Each row below holds a small network's activations on one input, seen along a few directions.
In each table, some parts of the input vary, and every possible input appears once, in random order.
A made-up example of a description, with smaller parts first: line(4) and (point or line(9) or (values(3) and ring(8))).
Shared parts are said once, and a part with two or three values counts as separate values.
In the rows, zero is written as 128.

Other details of the inputs shift rows strongly along three fixed directions, in all tables alike. That doesn't count.

Table:
x1: [ 60 100 104 161 121 158 152 111 149 114 133  73  77]
x2: [106 126 164 146 135  99 120  95 168 165 159 125 135]
x3: [ 97 134 170 141 149  99 121  98 154 164 152 112 139]
x4: [109  78  34 157 125 184 139 134 107  96 123 118 111]
x5: [154 124 116 135 127  95 108 127 101 142 144 156 183]
x6: [ 94  90  46 146 140 176 146 134  85  96 121 116 108]
x7: [132 121 111 131 145  93 113 132  96 132 135 144 176]
x8: [ 74  99  96 164 103 154 150 101 155 112 145  82  69]
x9: [110  81  41 162 110 176 139 139 102  99 119 120 118]
x10: [179 144 116  95 116 159 109 170 112  92  95 148 113]
x11: [152 156 181 104 111 144 119 138 170 120 112 111  71]
x12: [142 113 112 143 128 100 109 135 114 147 132 166 182]
x13: [147 107 108 149 128 101 110 134 114 145 129 157 180]
x14: [156 168 190  73  98 150 193 120 170 113 112 120 109]
x15: [ 88 136 170 137 138  89 126  97 141 150 157 113 135]
x16: [145 125 119 135 128  98 110 126  97 139 144 164 183]
x17: [ 94 132 169 143 149  97 124 103 158 167 149 119 135]
x18: [114 122 165 149 136  98 119  94 169 165 156 119 135]
x19: [144 121 111 131 143 105 110 121 102 135 148 162 175]
x20: [137 171 190 100 121 149 124 143 148 129 106 106  80]
x21: [135 122 109 128 156 104 114 127  94 140 136 145 173]
x22: [130 121 117 140 142  99 113 144 104 148 122 158 181]
x23: [145 161 181  99 109 145 120 140 169 119 115 118  72]
x24: [179 152 122  89 117 154 112 165 101  88 105 152 110]
x25: [175 149 128 101 129 153 115 180 105 112  80 144 116]
x26: [ 55 104 106 160 117 164 160 104 131 119 140  76  73]
x27: [138 175 187 100 119 143 126 140 143 130 107 108  73]
x28: [151 170 181 103 103 147 123 133 154 126 117 114  70]
x29: [176 159 130  88 128 152 115 171  89 107  92 140 116]
x30: [113 130 174 115 115  90 191  81 179 140 155 124 169]
x31: [170 157 124  90 130 144 112 174  99  99  87 145 109]
x32: [111 133 162 145 133  93 119  88 159 163 164 121 133]
x33: [131 110 108 144 146  95 113 141 111 136 122 147 175]
x34: [ 77  99  97 160 105 156 151  99 150 109 153  75  72]
x35: [126 116 110 138 145  94 112 143 110 137 124 155 177]
x36: [196 154 132  58 121 160 179 150 125  93  94 161 146]
x37: [151 118 105 133 141 105 109 121 104 137 148 153 174]
x38: [100  77  38 161 140 177 144 144 103 102 108 111 108]
x39: [ 98 138 167 140 148  92 123  95 148 165 152 114 133]
Description of these inputs: values(3) and (point or (values(2) and line(6))).
The inputs of x4 and x10 match in every part but the values(3) part. If x2 is changed in the same way as x4 into x10, which row does it become?
> x23
Change only the values(3) part in x14. List by row number the other rows that result.
> x30, x36
List by row number the other rows that have the values(3) part in common with x22.
> x5, x9, x12, x13, x14, x16, x20, x25, x26, x27, x28, x29

Table:
x40: [124 146 147 117 109 164 129 127 148 112 127 103  65]
x41: [151 117  75 123 120 169 122 152  96  96 109 133 111]
x42: [252 214 219  23 144  96 112 164 117 131  99 205 189]
x43: [134 116  74 121 129 174 133 167  89  91  94 133 111]
x44: [119 144 151 117 117 161 136 137 155 120 108 105  70]
x45: [135 100  93 149 137 101 114 130 112 135 137 155 179]
x46: [136  99  92 153 136 106 116 128 109 141 136 153 180]
x47: [117 149 149 114 116 163 135 130 138 113 123 100  62]
x48: [105 124 161 149 125 101 123 100 160 157 154 122 133]
x49: [139 117  69 122 127 167 129 154  87  88 105 131 106]
x50: [100 126 158 145 135  98 128 105 161 155 144 114 134]
x51: [114  97  81 149 146 108 124 133  96 129 131 142 176]
x52: [102 127 160 148 135 100 129 104 158 162 144 113 136]
x53: [ 97 131 164 144 139 100 130 103 146 158 147 108 137]
x54: [108 124 158 137 108  99 166  92 165 143 151 117 151]
x55: [127 144 145 115 112 161 129 127 150 109 128  99  64]
x56: [118 100  79 153 140 110 122 122  89 135 141 142 172]
What do these inputs look like to the network?
> values(2) or (values(3) and ring(5))
What sort of input is x48?
> values(3) and ring(5)

Table:
x57: [132 146 137 114 120 163 132 144 125 114 107 112  83]
x58: [132 138 125 115 123 165 130 139 126 107 116 106  78]
x59: [128 135 152 131 127 115 122 110 145 144 146 121 128]
x60: [117 129 145 134 123 115 126 111 148 136 145 124 123]
x61: [102 126 137 143 123 125 130 112 133 136 142 108 114]
x62: [ 93 118 127 148 127 131 140 118 138 135 132 105 113]
x63: [121 135 154 131 129 120 126 112 145 147 141 127 127]
x64: [130 105 102 146 141 107 124 126 117 141 134 146 173]
x65: [ 87 106 111 151 130 135 140 112 142 125 137  97 106]
x66: [125 137 157 132 117 108 124 115 147 140 141 123 128]
x67: [154 134 107 113 139 141 115 155  95 116 108 152 138]
x68: [154 125  95 103 125 150 153 145 106  98 109 151 145]
x69: [158 126 104 118 122 137 120 158 107 110 104 151 142]
x70: [162 127  99 101 127 146 151 146 107 100 108 148 148]
x71: [125 105 101 145 135 105 121 125 119 134 137 151 171]
x72: [162 164 168  97 118 146 121 146 135 127 108 131 101]
x73: [120 126 146 134 128 115 128 115 152 137 137 119 126]
x74: [181 193 240  72 128  69 125 121 154 161 133 159 173]
x75: [157 150 148 103 118 146 122 142 140 112 115 124  94]
x76: [153 131 103 116 126 134 116 157  94 107 108 146 137]
x77: [ 93 111 116 148 127 130 135 109 139 126 143 100 107]
x78: [121 110 102 143 139 102 116 124 107 132 141 147 167]
x79: [115 128 147 135 129 121 131 116 149 142 136 124 125]
x80: [130 143 164 128 120 110 121 114 143 147 143 126 131]
x81: [ 81 105 109 152 128 137 141 112 141 124 139 102 105]
x82: [126 107 105 148 132 107 125 129 114 142 131 147 173]
x83: [130 137 125 116 127 168 133 140 127 111 110 107  79]
x84: [123 135 124 118 116 163 136 147 131 103 105 107  79]
x85: [126 108  99 146 133 111 119 120 111 137 145 149 169]
x86: [ 82 108 112 152 131 140 143 113 139 130 137 103 106]
x87: [127 135 155 131 131 116 125 112 146 149 140 122 129]
x88: [122 109 102 145 148 104 121 128 110 140 132 142 170]
x89: [154 133 104 113 135 141 113 153  93 111 114 150 136]
What do these inputs look like to the network?
> values(3) and (point or (values(2) and ring(5)))
The inputs of x59 and x80 match in every part but the values(3) part. If x73 is changed in the same way as x59 into x80, which row does it become?
> x69
Change only the ring(5) part in x78. List by row number the other rows that result.
> x67, x81, x86, x89
Change only the values(2) part in x78. List by row number the other rows that result.
> x60
Change only the values(3) part in x81. List by row number the other rows that result.
> x65, x84
